These are the activations of a small neural network, seen along a few directions. Each row is one input.
In each table, some parts of the input vary, and every possible input appears once, in random order.
A made-up example of a description, with smaller parts first: one of 3 separate values, together with either a single point or one of 11 places around a ring or (one of 6 places along a line, together with one of 8 places around a ring).
Shared parts are said once, and a part with two or three values counts as separate values.

Other details of the inputs shift rows strongly along two fixed directions, in all tables alike. That doesn't count.

Rows:
x1: [ 25   8  -2  -4   7 -21  11 -20 -48  30 -15 -11  19 -22]
x2: [ 14  -5  -3  13  -5 -52  10  -3 -16  15 -12 -30  -8   6]
x3: [-40   3 -20   9 -20  44 -50   8  19 -21  33 -11 -25  28]
x4: [ 34  13  35 -12  37   4  53   8   2  13 -18  27  60 -33]
x5: [-33  11 -30  -2 -27  34 -50  15  25 -17  33  -3 -33  20]
x6: [ 29   6  24  -9  27  14  54   7 -15  27 -13  45  50 -38]
x7: [ 17  -7  -9  10  -7 -70   0 -12 -33  19  -3 -42 -20   3]
x8: [ -6   1  -8  -4 -13 -27  -9  -4 -15   0   0  -2 -15 -14]
x9: [ 10 -13  12  10   4 -10   8  -6 -11   0  -2 -15  -5   7]
x10: [-49   7 -24  17 -12  43 -38   9  25 -24  12  -4 -11  14]
x11: [ 21 -17  19   3   7 -34  21 -10 -27  11 -21 -24   0   1]
x12: [-46   5 -25  19 -16  38 -44   7  22 -21  21 -11 -17  22]
x13: [ 18  -5   3   6   2 -46  19  -8 -20   8 -10  -8  -8 -15]
x14: [ 12  -7 -10  -3 -13 -65  -3  -5 -33  22 -12 -44 -16   3]
x15: [-13   1 -20 -17 -27  -2 -36   7  -3  -1   9  -8 -26  11]
x16: [-22  15  16  13   8  63  29  30  58 -29  -6  53  16 -14]
x17: [-18   3  14 -10  16  82  16  20  54 -31  12  75   9  -8]
x18: [ 34 -14  40  12  34   6  63  -7   1 -12 -33  34  20 -31]
x19: [ 22 -12  35  14  36  -4  67   4  20  -1 -24  35  33 -20]
x20: [ 22  -5   8  18   4 -47  25  -3 -10  11 -15 -16  -2   0]
x21: [-35  -1 -18  -6  -9  -6 -28   1   0  -1  17  -7 -12   0]
x22: [-11   9  15   0   7  49  25  21  39 -23  -2  49   5 -22]
x23: [ 10  -6  30  14  28  36  49   4  22 -21 -23  37  18 -22]
x24: [ 26 -20   2  -4  12 -59  15 -15 -31  20 -10 -20  -4   2]
x25: [-23  -6 -23   4  -6  -3 -25   7  11   2  15 -19  -9  24]
x26: [-29   0 -10  13 -13  29 -29   8  14 -13  16 -13 -13  27]
x27: [ 20  30 -17  -6 -18 -63  -3 -23 -41  19 -11 -56  14   7]
x28: [ 45  21  27  -9  18  30  31   5   2  14 -17  44  35 -30]
x29: [-19  28 -29 -12 -20  33 -76 -12 -13  14  22 -18 -13  14]
x30: [ -1 -12 -10   3  -7 -35 -20 -21 -34   0  -5 -23 -17  -6]
x31: [-36   1 -19   6 -14  46 -43   4  18 -26  25   2 -20  12]
x32: [ -2  -3  29   2  13  89  20  20  49 -34   6  55   8   1]
x33: [  8 -17  -3  -6   1 -83   2 -25 -50  24  -8 -25  -7 -14]
x34: [-33   8 -37  -7 -36  19 -64   8  11 -12  35  -8 -39  21]
x35: [  1  -4  28   2  10  83  13  13  42 -36   8  60   5   0]
x36: [ 14 -11  32  -1  30  34  57  21  40  -8 -22  44  32  -8]
x37: [ -6   0 -18  -9 -22  -4 -30   3  -1  -3  13  -6 -27  10]
x38: [ 30 -19   9   0  18 -54  25 -15 -26  16 -11  -9  -1  -2]
x39: [  1  -6  19 -16  19  56  27  23  40 -15  -5  51  14  -2]
x40: [  0   5  20   2   9  50  36  30  47 -17 -15  39  15  -2]
x41: [ 24 -22  -2 -17   1 -78   2 -19 -50  28 -16 -28  -9   2]
x42: [ 28  -2  40  10  26  -7  73   7  13  -5 -32  37  23 -37]
x43: [-22  -1 -13   0   2  30 -15  12  27 -11  20  10  -9  16]
x44: [ 28 -23   7  -6  -6 -69  -5 -25 -56  19 -19 -39 -13   2]
x45: [-20  -8 -19  -6 -23  -8 -49  -5 -18   0  11 -36 -26  22]
x46: [ 30   4  13  -5  -9 -38   7 -41 -37  30 -15 -43  11   3]
x47: [-30   0 -23 -16 -12  40 -43  10  23 -13  28  16 -21  22]
x48: [-43   4 -23  10 -16  43 -45   6  20 -23  25  -7 -21  16]
x49: [-24  -3 -11 -12  -1  34 -14  19  27  -8  11   9  -3  14]
x50: [-25  19 -34 -16 -24  43 -53  -7  18   9  27 -18  -1  22]
x51: [-41   8   8  -2  12  87   8  30  66 -31  16  58  13  -9]
x52: [ 24 -21   6  11  -3 -68  -4 -26 -50  15  -5 -43 -15   6]
x53: [ 23  -9  44  23  28  33  57   7  26 -16 -18  37  23  -4]
x54: [ 28 -19  11   1  20 -49  32  -9 -19  17 -13 -13   6  -2]
x55: [-18  28 -28 -13 -37  38 -46  -4  18   1  23 -18  -3  18]
x56: [ 31 -14  39   2  38  -2  68   0  11  -2 -22  45  24 -26]
x57: [  7  -3  -8  -2 -10 -21  -7   1  -7   4   3 -14 -19   4]
x58: [-22   4 -31  -4 -28 -20 -45  -3 -13  -2  21 -17 -32   6]
x59: [-51   4 -30   3 -29  29 -61  10  11 -10  21 -32 -23  37]
x60: [ 34 -15  31  -5  29   7  49  -2  10  -4 -15  48  14 -12]
x61: [ 29  15   7  -7  14 -46   6 -23 -43  22 -18 -40  24 -13]
x62: [-21   7 -20   7 -15 -10 -21   5   4  -4  12 -15 -20   2]
x63: [ 37  14  31 -11  32  39  32   5   6  20 -14  54  41 -25]
x64: [-19  37 -17 -16 -13  33 -33  19  14  -8  19  -4  21  -4]
x65: [  3  -3 -13  18 -10 -74  -2 -10 -28  16  -9 -40 -10   0]
x66: [ 43  12  24  -6  18   3  59   7 -20  20 -22  38  46 -45]
x67: [-13  30 -18 -12  -7  28 -16   0  14   0  11 -10  24  11]
x68: [-39  43 -33  -8 -31  28 -58 -12  -1  -5  23 -42  -4  33]
x69: [ 31 -21  15   8   8 -50  17 -27 -40   5 -17 -11  -3 -13]
x70: [-51   2 -30   6 -15  -4 -41   6  12  -3  20 -19  -8  12]
x71: [  9 -17 -13  12   3 -73  -4 -15 -30  23  -3 -44  -6  14]
x72: [ 48  -8  42   7  29  -6  77   7  13   0 -30  31  18 -22]
x73: [  8 -13   5   6  15 -45  21  -9 -15  12  -8  -9   4  -8]
x74: [ 17  -9  -9  -8 -14 -65  -5  -8 -36  21 -12 -38 -19   1]
x75: [-34  -3 -26  -5 -32  27 -69  -1   0 -15  33 -17 -33  28]
Description of these inputs: one of 3 separate values, together with either one of 5 places around a ring or (one of 4 places along a line, together with one of 5 places along a line).
Changing only the choice among 3 separate values turns x20 into x71. The same change can be made to x7. Which row results?
> x43
Change only the place on the line of 5 in x8. List by row number the other rows that result.
> x15, x34, x37, x58

Rows:
x76: [-29   2 -16   3   7  17   0  31  36 -12  12  22   4  -3]
x77: [ -4  11 -19   0 -23 -39 -18   3   6   4   3 -49 -22  32]
x78: [-13  10 -22   2 -10 -21 -29 -14 -17  12  14 -50   6  18]
x79: [ 12   0  21  12  22 -24  38 -18 -17  12 -26   2  32 -28]
x80: [ 35   4  22  -9  18 -23  32 -21 -40  13 -23  13  21 -35]
x81: [  7  -9  -6  -5 -14 -16 -43 -20 -28   2   5 -37 -20  24]
x82: [ -8  22   4  17  -6  60  -6   5  19 -16   3   0  13   3]
x83: [ -8   1 -21  -4  -8 -34 -23   5   1  14   8 -49 -12  36]
x84: [ 33   4  33  20  16 -12  44 -20 -16   9 -25  -9  32 -13]
x85: [ 35 -13  37  22  21 -18  48 -19 -10   2 -31  -6  11   3]
x86: [ 15   0  16   4  27 -28  42 -12 -13  11 -25   1  36 -29]
x87: [ 31 -13  14  -7  22 -44  38   9 -15  25 -13  26  12 -26]
x88: [ 49   1  34  -3  18 -11  32 -21 -34   8 -23   1  30 -14]
x89: [ -8  16 -30 -19 -19 -25 -38 -17 -39  21  11 -22  -9  -8]
x90: [ -4   5   9  19  -1  56   0   7  29 -24  -3   5  -7  17]
x91: [-25 -24 -13  13 -11 -33 -19 -11 -14  -4   7 -30 -27  20]
x92: [  9  14 -24 -17 -23 -18 -36 -20 -34  21  13 -33  -6  10]
x93: [-16  17   3   9   0  53  -5  -1  25 -11  11   5  20   9]
x94: [-62  -3 -38  -6 -21  38 -47  35  47 -22  34  -3 -28  36]
x95: [-21  17  14  14   9  60  14   5  28 -18  -7  33  26 -21]
x96: [ 13  -7  -7  -9 -15 -17 -35 -21 -25   6   4 -30 -24  19]
x97: [ 35 -14  16  -6  19 -42  39  -2 -18  21 -12  27   2 -29]
x98: [-26 -25 -21   5  -9 -39 -23  -5 -11  -4  11 -34 -27  23]
x99: [  5  14 -25 -19 -17 -23 -31   1 -25  32  13 -30   7  15]
x100: [  1 -16  25  -8   6  64  12  13  33 -31   5  54 -14  -6]
x101: [-26  33 -12  -4 -12  25   2  24  38 -12   1  12  15 -11]
x102: [ 55 -14  27 -13  20 -30  43   0  -9  27 -26  10  18   1]
x103: [ 58 -14  26 -13  15 -27  41 -11 -11  22 -25  10   9  -2]
x104: [-21   3  10  26  12  63  15  22  38 -36   2  47   0 -18]
x105: [-15 -10 -15   2  -9 -33 -44 -12 -38  -1  17 -19 -26  -5]
x106: [ -6   0  23  11  16  64  20   5  45 -23  -2  28  11  17]
x107: [  7  14 -28 -20 -23 -22 -36 -11 -28  28  14 -32  -2  14]
x108: [-19 -19 -15  21 -19 -28 -25  -5 -21  -9   2 -38 -39  15]
x109: [-12   1  -7  -9  -2  33 -13   9  16 -10  21  39 -18 -14]
x110: [  0 -15  14 -16   8  52  18  33  46 -10   5  59  -1   0]
x111: [-27  -3   2  11  20  50  16  20  46 -30  10  49  10 -11]
x112: [ 20   2  19 -15   6  70  13   6  40 -16  -1  46   1   7]
x113: [ 18 -30  33  23  18 -30  49 -10 -12  -7 -26   4  -3  -7]
x114: [-12  18 -25  -7 -12 -29 -25   6  -9  22  15 -53   7  20]
x115: [ -2 -22 -18 -13 -23 -33 -34 -11 -22   7  14 -21 -43  10]
x116: [ -8 -25  -6  -3 -16 -28 -40 -11 -30  -5  10 -26 -36  13]
x117: [ 30   1  26  -5  21 -19  28 -18 -39   8 -25  11  26 -32]
x118: [-69  31 -47 -14 -21  48 -58  32  39  -6  32  -8   1  12]
x119: [ 42 -31  24 -12  12 -37  42  -3 -11  15 -19  21  -6 -14]
x120: [-24   7 -34   9 -22 -56 -21   9  -2  -1   9 -28 -21   3]
x121: [-31  -8 -22  24 -12 -37 -32 -12 -24  -2  12 -28 -22   0]
x122: [-11  -8 -19  -2 -13 -34 -41 -14 -36   3  19 -16 -32  -7]
x123: [-36  -2  -6  18   6  31  -7   8  26 -23  15  27  -3  -5]
x124: [  3  19   1 -13  -7  56 -17  -3   6 -11  11  16  10   3]
x125: [-56  30 -47 -27 -27  52 -69  28  20   6  36  10  -4  11]
x126: [ 21   6  21  21  15 -18  37 -12 -23   7 -33  -3  26 -34]
x127: [ 25 -16  21   8   7 -48  60   9  10  -6 -27   4  -2  -4]
x128: [ 39  20  24   2   7 -35  55   2   3  13 -24 -12  30 -10]
x129: [ -1  -1  19   4  21  58  24   9  48 -22  -3  27  13  18]
x130: [ -2  22   4 -22   8  58  14  18  26   0   2  55  22 -21]
What do these inputs look like to the network?
> one of 5 places around a ring, together with either one of 5 places along a line or one of 6 places along a line
Changing only the place on the ring of 5 turns x78 into x98. The same change can be made to x84. Which row results?
> x113
Changing only the place on the ring of 5 turns x108 into x126. The same change can be made to x91. Which row results?
> x79
Start at x90 and move only the place on the line of 6, one step at a time. The first step leads to x85. Which rows follow, in order?
> x106, x129, x83, x77

Rows:
x131: [ 36  -1  16  -4  21 -54  47  -5 -18  22 -25  -2  24 -19]
x132: [-16 -11 -17  -7 -13   5 -32   7  -2  -5  20   9 -28   2]
x133: [ 48 -19  17  -7   7 -70  24 -24 -47  31 -23 -25   0  -5]
x134: [-32 -12  -9   6  -3  28 -18  11  22 -22  18  21 -22   4]
x135: [-17   0 -27 -17 -18  -4 -37   5  -6   6  18  -5 -18   6]
x136: [ 21  29  28 -10  21  88  26   4  24  -6  -8  52  46 -19]
x137: [-33  14 -28   7 -15 -10 -25   8  10   2  12 -25  -5   9]
x138: [ -8  -9  -9  -5 -15  13 -33  -2  -1 -10  14   0 -31  15]
x139: [-21 -15 -12   8 -14  -1 -32  -8  -1 -14  14 -17 -32  21]
x140: [ 34   3  32  -1  22   9  52   3  14   3 -20  18  31  -6]
x141: [-22  14 -16  10 -14  10 -18   5  14  -5  10 -27  -1  21]
x142: [ 35  15   0 -12   1 -68   7 -30 -67  41 -17 -31  25 -29]
x143: [-37  -2 -17  14  -8  -1 -21  10  12 -12  10 -12 -12   8]
x144: [ 11  -6  42  18  29  53  62  14  45 -31 -23  44  23  -9]
What do these inputs look like to the network?
> one of 2 separate values, together with either a single point or one of 6 places around a ring
Changing only the choice among 2 separate values turns x133 into x135. The same change can be made to x138. Which row results?
> x132
Change only the choice among 2 separate values in x139. List by row number the other rows that result.
> x134

Rows:
x145: [  0 -16   2  15   2 -44  10 -12 -25  -1  -9 -11 -11 -13]
x146: [  6  -8   3   3   0 -10  -5 -10 -12   4  -3 -16  -3  11]
x147: [  8  11  13   1  16  18  29   6  13   2  -9  19  27 -14]
x148: [ -8   0 -15  -7 -10  -8 -28  -3 -17   5  13  -2 -12  -4]
x149: [  9  -9  20  -4  15  31  35  20  38 -15  -5  49  -1  -7]
x150: [-28  -6 -21  -5 -12  12 -37   6   6  -5  19   1 -21  10]
x151: [ 15   3  11   1  10 -10  36  12  16   4 -12   7  14  -2]
x152: [ -9  19 -18 -12 -13   9 -20   2  -1   8   7  -8   6   0]
x153: [ 11  -8   0   2  -7 -17  -1  -2   0   2  -1 -18 -12  16]
x154: [-23  10 -16  -2  -6  11 -19   7  12   1  10  -9   4  10]
x155: [  4  -9   7  22   2 -28   7 -16 -20  -4 -13 -25  -6   0]
x156: [ -2  -8  -7  -3  -1 -16 -12  -5 -18   7   6  -2  -9  -7]
x157: [ 11   3   1  -1  -4  -6 -11 -16 -21   6   0 -14   0   3]
x158: [  6   1  -3   2   2 -36  12   0  -9  12  -8 -22   8   3]
x159: [ 7 -7 11  1  4 10  8  0 10 -8 -3  0 -1 12]
x160: [-17   6 -21 -16 -19  17 -40   7  -4   0  19   5 -18   2]
x161: [ 39  -1  25  -7   9  -5  28 -13 -16   9 -19   8  13 -10]
x162: [-29  -6 -21  -7 -13  11 -34  11  14 -10  21   1 -24  14]
x163: [  1  15  -9  -3  -2 -13  -6  -6 -12  12   0 -12  13  -6]
x164: [ 32  -6  31   4  21   3  38 -11  -7   3 -19  14  18 -11]
x165: [-34  18   6  16   7  71   9  24  54 -33   6  35  15  -7]
Changing only one part turns x164 into x156. The same change can be made to x155. Which row results?
> x145
What do these inputs look like to the network?
> one of 3 separate values, together with either a single point or one of 6 places along a line
Change only the choice among 3 separate values in x146. List by row number the other rows that result.
> x150, x154
List by row number the other rows that have the choice among 3 separate values in common with x147.
> x151, x152, x154, x158, x163, x165
